[[123 131  99 124 111 132 131 129 131 148 141 134]
 [123  99  99 129 132 126 132 129 107 130 129 126]
 [123 115  99 127 119 129 132 129 119 141 135 130]
 [129 139 121 127 115 130 131 125 127 144 132 130]
 [127 131 121 126 111 126 127 129 127 151 135 142]] ⇒ 142

[[133 117 141 139 134 140 140 139 142 117]
 [134 128 144 144 138 147 150 141 155 127]
 [134 123 144 142 138 147 145 141 149 123]
 [128 143 120 136 123 118 141 126 145 141]
 [128 143 121 137 123 118 142 127 146 141]
 [129 142 125 135 126 125 140 128 143 140]
 [134 125 145 144 138 147 148 141 152 124]] ⇒ 124

[[154 131 143 142 140 103 118 122]
 [110 144 104 132 104 145 151 112]
 [110 143 104 130 104 145 151 113]
 [110 139 107 128 107 144 147 116]
 [153 130 142 141 140 104 119 122]
 [147 155 124 156 119 111 142 103]] ⇒ 103

[[127 116 128 117 131 129 126 127 115 128 138]
 [128 125 128 123 128 128 128 128 120 128 135]
 [127 103 127 109 135 130 125 126  99 127 149]
 [128 119 128 122 130 129 128 127 123 128 136]
 [128 115 128 118 130 129 127 127 116 128 138]
 [127 106 127 112 133 130 125 127 105 127 142]
 [127 108 127 115 133 130 125 127 110 127 145]
 [127 102 127 113 134 130 124 126 103 127 145]
 [127 110 128 116 132 129 126 127 109 127 142]] ⇒ 142

[[136 139 121 113 115 138 119 130 132 115 114 136 117]
 [132 111 145 135 135 110 144 127 135 135 134 115 133]
 [114 122 135 140 141 131 126 129 114 138 139 124 141]
 [141 117 134 122 123 120 141 129 140 122 123 117 125]
 [120 117 136 140 137 120 137 132 121 139 141 117 142]
 [142 117 132 123 122 119 135 127 140 121 118 119 121]
 [123 143 114 121 120 145 111 128 125 117 120 143 124]
 [114 136 126 137 133 135 121 126 113 138 135 135 135]
 [139 136 120 113 116 130 127 128 141 114 114 133 116]
 [135 110 143 133 136 107 146 127 136 133 135 110 138]
 [114 137 121 133 131 136 119 128 116 132 134 135 127]] ⇒ 127

[[135 145 140 130 135 142 130 131 130 141 136]
 [137 138 144 134 140 136 134 131 129 133 141]
 [134 137 135 132 132 137 132 132 129 135 135]
 [137 137 140 131 139 139 130 133 130 137 136]
 [136 146 143 132 135 142 133 132 129 140 140]
 [132 139 136 131 133 136 131 129 129 134 134]
 [133 136 137 130 131 134 130 130 128 134 135]
 [134 137 138 133 135 136 133 131 129 133 137]
 [140 139 142 135 138 142 135 136 129 139 141]
 [140 142 150 132 145 140 131 132 130 139 142]
 [139 137 152 132 143 134 132 131 129 132 144]] ⇒ 144

[[130 131 125 140 115 131 129 131 125 128 125 122 138 134]
 [127 130 123 124 132 119 134 134 129 122 130 123 119 131]
 [129 137 132 126 136 123 114 148 135 126 133 130 124 114]
 [109 122 130 128 157 120 151  99 119 139 129 123 126 127]
 [131 134 123 152 102 134 129 133 123 128 123 117 146 140]] ⇒ 140

[[108 131 106 130 154 115 114 123 155]
 [119 112 127 112 120 127 110 147 136]
 [109 142 155 113 112 150 155 127 156]
 [118 140 115 119 138 110 122 131 136]
 [131 102 148 111 113 144 149 124 131]
 [152 104 113 150 105 115 135 105 134]
 [155 116 114 149 129 102 156 149 149]
 [144 133 116 140 131 104 141 113 114]] ⇒ 114
---
157	145	143	140	154	148 ==> 148, 157

142	105	114	109	153	139 ==> 139, 142

124	137	135	142	131	117	139
124	130	155	131	127	125	127
134	132	133	128	133	126	141
==> 139, 134

145	146	150	148	140	142	140 ==> 140, 145

135	113	142	107 ==> 107, 135

125	103	111	112	104	115	117 ==> 117, 125

137	145	99	132	144 ==> 144, 137

155	146	122	124	130	151 ==> 151, 155

119	114	118	129	144	156 ==> 156, 119

110	148	133	108	111	141
125	137	144	114	124	127
108	150	132	107	110	143
==> 141, 108
---
[[118 117 154 135]
 [147 154 122 137]
 [135 135 152 148]]
117

[[130 121 137 121 124 117 127]
 [143 111 119 133 103 136 112]
 [146 107 116 132 101 134 107]]
121

[[131 128 125 131 124 128]
 [151 142 151 136 132  99]
 [128 128 115 117 138 143]]
128

[[101 145 147 117 132]
 [123 138 146 128 110]
 [110 123 125 142 141]]
145

[[110 139 121 127 136 150 135]
 [107 132 130 154 142 135 121]
 [134 123 158 155 147 143 112]]
139

[[103 145 127 126 123 133 131]
 [135 120 109 112 126 148 141]
 [113 124 122 135 137 134 123]]
145
---
[[138 106 127 124 127 137]
 [130 154 130 120 118 113]] ⇒ 154

[150 129 130 153 146 128] ⇒ 129

[117 135 145 139 136 149] ⇒ 135

[[133 118 118 138 105 108]
 [135 118 119 140 101 106]
 [108 144 127 114 118 118]] ⇒ 144

[132 130 117 133 154 139] ⇒ 130

[134 140 116 107 117 131] ⇒ 140

[122 134 154 126 124 116] ⇒ 134
---
[[129, 128, 130, 126, 128], [128, 127, 127, 128, 106], [128, 128, 128, 128, 134]] ==> 129, 134
[133, 151, 113, 137, 124, 112, 129] ==> 133, 129
[115, 113, 111, 102] ==> 115, 102
[[128, 137, 117, 106, 139], [113, 146, 113, 157, 139]] ==> 128, 139
[[128, 130, 133, 142, 125, 126], [130, 128, 127, 103, 135, 131]] ==> 128, 131
[125, 115, 129, 106, 121, 137, 129] ==> 125, 129
[[126, 114, 134, 125, 137], [122, 133, 130, 122, 158]] ==> 126, 158
---
[[102 130 110 126 102 114 128]
 [100 142 121 140 123 116 104]] result: 128

[[114 141 119 123 104 144]
 [149 109 141 136 154 105]
 [121 131 127 132 100 135]] result: 105

[[123 138 150 121 120 125]
 [123 138 130 121 134 125]] result: 125

[[131 123 127  99 133 129 131]
 [142 116 138 120 145 125 133]
 [130 120 130 100 136 129 132]] result: 133

[[ 99 147 157 113]
 [109 145 148 123]] result: 113

[[130 110 101 150 137 134]
 [123 147 137 132 106 153]] result: 134

[[130 127 126 133 130 119]
 [139 126 122 124 131 152]] result: 119

[[141 139 125 135 123 100  99]
 [126 127 118 125 117 130 132]] result: 99

[[111 148 133 110 146 114 124]
 [140 122 137 114 142 150 134]] result: 124

[[124 126 114 126 101 149]
 [128 131 129 128 121 127]] result: 149
